A small network was shown many inputs. Here are its activations along a few directions, one row for each input.
In each table, some parts of the input vary, and every possible input appears once, in random order.
Descriptions start from the smaller parts, as in this example, which fits no table here: one of 8 places around a ring, together with either a single point or one of 11 places along a line or (one of 3 separate values, together with one of 4 places along a line).
Shared parts are said once, and a part with two or three values counts as separate values.

Other details of the inputs vary at random and push rows far along three fixed directions, the same in every table; ignore that.

Rows:
R1: [ 19  32 -21  -5   6 -14  12  10   7   4  -1   4]
R2: [ 16 -19  16  10   8  -6   7  25   2  -2 -23  -9]
R3: [-18 -19 -19   6  20 -33  33  16  -2  -6   4  -6]
R4: [-29  17 -22   4  11 -23  24   4  -3 -12  31   0]
R5: [-12  32   0   0 -18  25 -21 -27   1  -1  21  15]
R6: [-24 -55  11  13   4  14  -7 -18   1  -2  -5  -8]
R7: [  2  20  -9 -14   0 -11   6  -2  -1   1  13   4]
R8: [ 40  12   4 -15 -12  14 -21   1   7  15 -20  -2]
R9: [ -8  31   3   9   2   8  -2   4   5 -11   9   3]
R10: [-31 -33  17  23   9  -2  15   9  -5  -9   5  -7]
R11: [ 19 -26  15  10   7   2  -5  17   6  -1 -32  -7]
R12: [-28  19 -18   8   7 -25  29  -1  -7  -5  30  10]
R13: [ 26   8  -5 -23  -5   3 -18  -9   5   5 -14   5]
R14: [-24   8   3  20   7   8  -1  -5   6 -14   7   5]
R15: [ 26 -31   8 -15  -1  -6  -4  15  -2  11 -27 -15]
R16: [ 27  23   1 -18 -14   1 -13  -2  -4  10  -6   3]
R17: [ 13   5 -10   2   1  -8   5   5   0   4  -6   7]
R18: [-12 -53  18  14 -10  11  -4  -7  -6   6 -10  -1]
R19: [  0 -37  15  14   8  10 -12   2   4  -3 -23  -4]
R20: [-25   4  -3  -4   0  -9  13  -7  -6  -3  26   2]
R21: [ 11  33 -10 -12  -8   3 -14 -15  -1   4   4  13]
R22: [  8  10   5  -4 -11  12  -7  -4   2   7   2  -1]
R23: [ 30  39 -19 -22   3 -19   4  17   1   2  -1  -5]
R24: [ 0  2 -1 -6  0  9 -4 -5  0  1  4 -6]
R25: [-45 -16  11   9  -7  25  -5 -25  -5  -7  28  -5]
R26: [ -3   8   3  -5 -13   5 -10 -14  -5   4   8   7]
R27: [ 38 -26  -2 -19   5 -18   2  14   0  11 -32  -5]
R28: [-31   8   8   6 -17  38 -25 -37   4  -3  22   8]
R29: [ 16  -2  11 -14 -14  38 -41 -25   6   6 -11  -4]
R30: [ 7 36 -6  1 10 -9  9 18  2 -6  5  2]
R31: [-13 -24   7  17  13  -6  10  13   0  -8  -7  -3]
R32: [  5  -6 -11   9  10 -37  44  33  -9   3   1  -2]
Description of these inputs: one of 4 places along a line, together with either one of 2 separate values or one of 6 places around a ring.
A walk changes only the place on the line of 4. It starts at R17 and steps to R5. List the rest of the walk in order.
> R18, R32

Rows:
R33: [ 43  17  -3 -27 -22  19 -38 -18   2  17 -17   4]
R34: [ -6 -37   1  13  21 -19  18  19   0  -6 -16 -12]
R35: [-22   0   1  20   2   4  10   0  -3  -5  15   3]
R36: [-35  -4   3  19   7   4  14   1  -3 -10  23  -5]
R37: [ 17 -17   2  10   2  -5   7  17   1   5 -21  -5]
R38: [ -3 -27   5  16  10 -14  19  16  -2  -2 -13   0]
R39: [ 15 -22  10   4   7  -8  10  23  -1   1 -21 -11]
R40: [ 18 -19   6  11   5 -11  13  23  -1   5 -19  -4]
R41: [ 19 -46   8 -14  -2  25 -33 -19  10   8 -31  -9]
R42: [ 14 -25  -5  -6   0 -17   6   2  -7   7 -15   1]
R43: [ 35  36 -24 -28   0 -19   3  14   0   9  -3  -6]
R44: [ 38  39 -18  -8  12 -18   4  22   6   1 -17   5]
R45: [-27 -18  13   0 -25  35 -28 -45  -3   6  16   8]
R46: [-30  -6   5  14   9  -2  11   0   1 -13  14  -2]
R47: [ 22 -28  29   1 -18  34 -35 -10   2  10 -31   0]
R48: [-36   2  -5   7  -5  -9  19 -10 -10  -2  31  10]
R49: [ -6  37   3  -1 -11  29 -34 -26   7  -5   8  13]
R50: [ 24  -6   6  -4   8  -5   2  19   3   0 -21  -8]
R51: [-26  -3   3  18   4  -2  10  -3   1  -9  11   7]
R52: [  5 -16   6   5  10 -11  14  20   1  -3 -11  -9]
R53: [-11  38  -2 -14 -24  21 -30 -34  -3   1  25  16]
R54: [ 50  59 -22 -37  -4 -10  -2  10   3  13  -3  -1]
R55: [ 20 -42  17 -19 -14  20 -34 -18  -3  10 -26  -8]
R56: [-12  53 -16 -14  -3 -11  13  -1  -5  -3  38   7]
R57: [ 17  22 -16 -19   4 -27  14  17  -5   2   5  -2]
R58: [ -3 -37   4  -2   5 -19  23  10  -5   6  -2 -10]
R59: [ 11 -20   4   2  14  -9   3  17   3  -2 -22  -9]
R60: [ -4  37   9  -1 -17  31 -29 -22   5  -3  11  13]
R61: [ 17  15 -30  -9  15 -21  15   7   7   1  -5   6]
R62: [-24 -16  21  12 -13  35 -33 -30   4  -5   1   8]
R63: [-35   1  -5   8  -4  -8  22 -14  -6  -1  32   9]
R64: [-50 -17   2  23  16  -7  21   0  -2 -17  23  -3]
R65: [-29  -4   5  16   6  -1  16   6  -2  -9  18  -5]
R66: [ -6  56 -16   1   4  -3  10   8   4  -9  24  -1]
Changing only one part turns R53 into R57. The same change can be made to R48. Which row results?
> R56
What is each input in this table made of?
> one of 2 separate values, together with either a single point or one of 6 places around a ring or one of 10 places along a line
Which other rows does R42 become when the choice among 2 separate values takes its other values? List them by row number.
> R55

Rows:
R67: [-23 -13   0  20   4 -10  19   5  -4  -4   8   5]
R68: [  2  11   9   2  -7  24 -28 -18   6  -3  -5   9]
R69: [ 12  54  -2  -8  -3  16 -19  -4   7  -5   7   5]
R70: [-27  -9  15  12  -8  14  -2  -8  -4  -4  15  -2]
R71: [ 27   2   1  -4   5 -12   3  17   0   3 -20   1]
R72: [ 19 -33  -2  -8   5 -16   5  10  -2   7 -22  -5]
R73: [ 17 -33   1  -8   8 -12   6  15   0   5 -21 -13]
R74: [  8  -6  15  -5 -14  24 -22 -12   2   6  -6  -3]
R75: [  1   0   9   8 -10  21 -22 -14   4   1  -6   8]
R76: [-18   4  -4   6   4 -15  27  10  -5  -2  20  -3]
R77: [ 10   8  10  -6 -13  26 -25 -14   5   5  -4   0]
R78: [-13  27  -7   5  12 -20  27  19  -3  -9  20  -1]
R79: [  8  11  12   0  -4  28 -29 -11   8  -3 -10   0]
R80: [  9  11  11   3 -10  29 -27 -10   7   1  -8   1]
R81: [ 18  -1 -12 -11   6 -16   5   7   1   4 -11   0]
R82: [-30 -33  12  14  -8  10   1 -17  -5   0  10   4]
R83: [  4 -14  13   1 -15  28 -28 -23   4   6 -11   6]
R84: [ 10   6   3  -9 -10  25 -27 -18   5   5  -5  -1]
R85: [-16   1 -12   0   1 -21  25   2  -9   1  20   3]
R86: [-21  -6  -2  20  11 -13  26  15  -2  -7  10  -3]
R87: [ 24   0   1 -12   5 -12   3  19   0   3 -15 -10]
R88: [ 30  45 -25 -11  13 -25  11  19   6  -2  -8   6]
R89: [ 16  48 -14 -18 -12  10 -17 -16   2   5  11  11]
R90: [-24 -23   6  15   8 -17  23   9  -7  -6   8   1]
R91: [-11  23 -17  -4   6 -23  30  11  -7  -2  26  -3]
R92: [-30 -26   8   1  -2   5   1 -12  -4  -4  15  -7]
R93: [ 22 -18   7   3  -2  -6   1  14  -2   7 -22   0]
R94: [-21   2 -16   6  16 -15  21   5   2  -9  14  -4]
R95: [ 14  49   0 -11 -16  11 -16  -7  -1   4  11  11]
R96: [-32 -26   3   7   3   7   0 -13   0  -6  12  -5]
R97: [ 14 -40   9   2  10  -5   0  15   2   1 -28 -13]
R98: [ 34  19 -14 -16   5 -17  11  20   0   8  -9  -6]
R99: [-18  31 -11   4   8   3   1  -5   5 -12  18   2]
R100: [  9   3   6 -19 -16  16 -28 -21  -1   7  -1   3]
R101: [ 35  21 -13 -10   2 -18  11  18   2   9 -13   4]
R102: [-28  -2   3   6  -8   0   9 -12  -7  -1  23   6]
R103: [  8  -5  11   0  -9  26 -23 -13   6   4 -10  -2]
R104: [-31 -37   3  13  -3  10  -2 -22  -3  -1   8   4]
R105: [-17  54 -14   4   4  -5   8  -3   2 -12  27  14]
R106: [ 21 -34  -1  -5   1 -14   8  10  -5  11 -21  -4]
R107: [ 26   0  -5  -9   5 -15   2  14   0   3 -19  -1]
R108: [-24  30 -11   3   2  -1   2 -12   1 -11  24  10]
R109: [ 15 -37  16   5   7  -3   1  18   0   2 -28 -11]
R110: [ 27  -2  -8 -10   4 -10   6  15   1   8 -15  -8]
R111: [ 17 -30   6  -2   9 -10   4  18   1   2 -25 -13]
R112: [-32 -34  14   8  -5   6  -4 -16  -6  -4   9   1]
R113: [-23  -2   8  15  -2   9   3  -3  -2  -6  13  -1]
R114: [-20   2 -19   5  13 -20  21   0   0  -6  13   4]
What is each input in this table made of?
> one of 2 separate values, together with one of 4 places along a line, together with one of 6 places around a ring
Changing only the choice among 2 separate values turns R92 into R100. The same change can be made to R76. Which row results?
> R102
Which other rows does R98 become when the place on the line of 4 takes its other values? List them by row number.
> R84, R91, R110
Which other rows does R81 become when the place on the ring of 6 takes its other values? List them by row number.
> R67, R89, R101, R105, R108
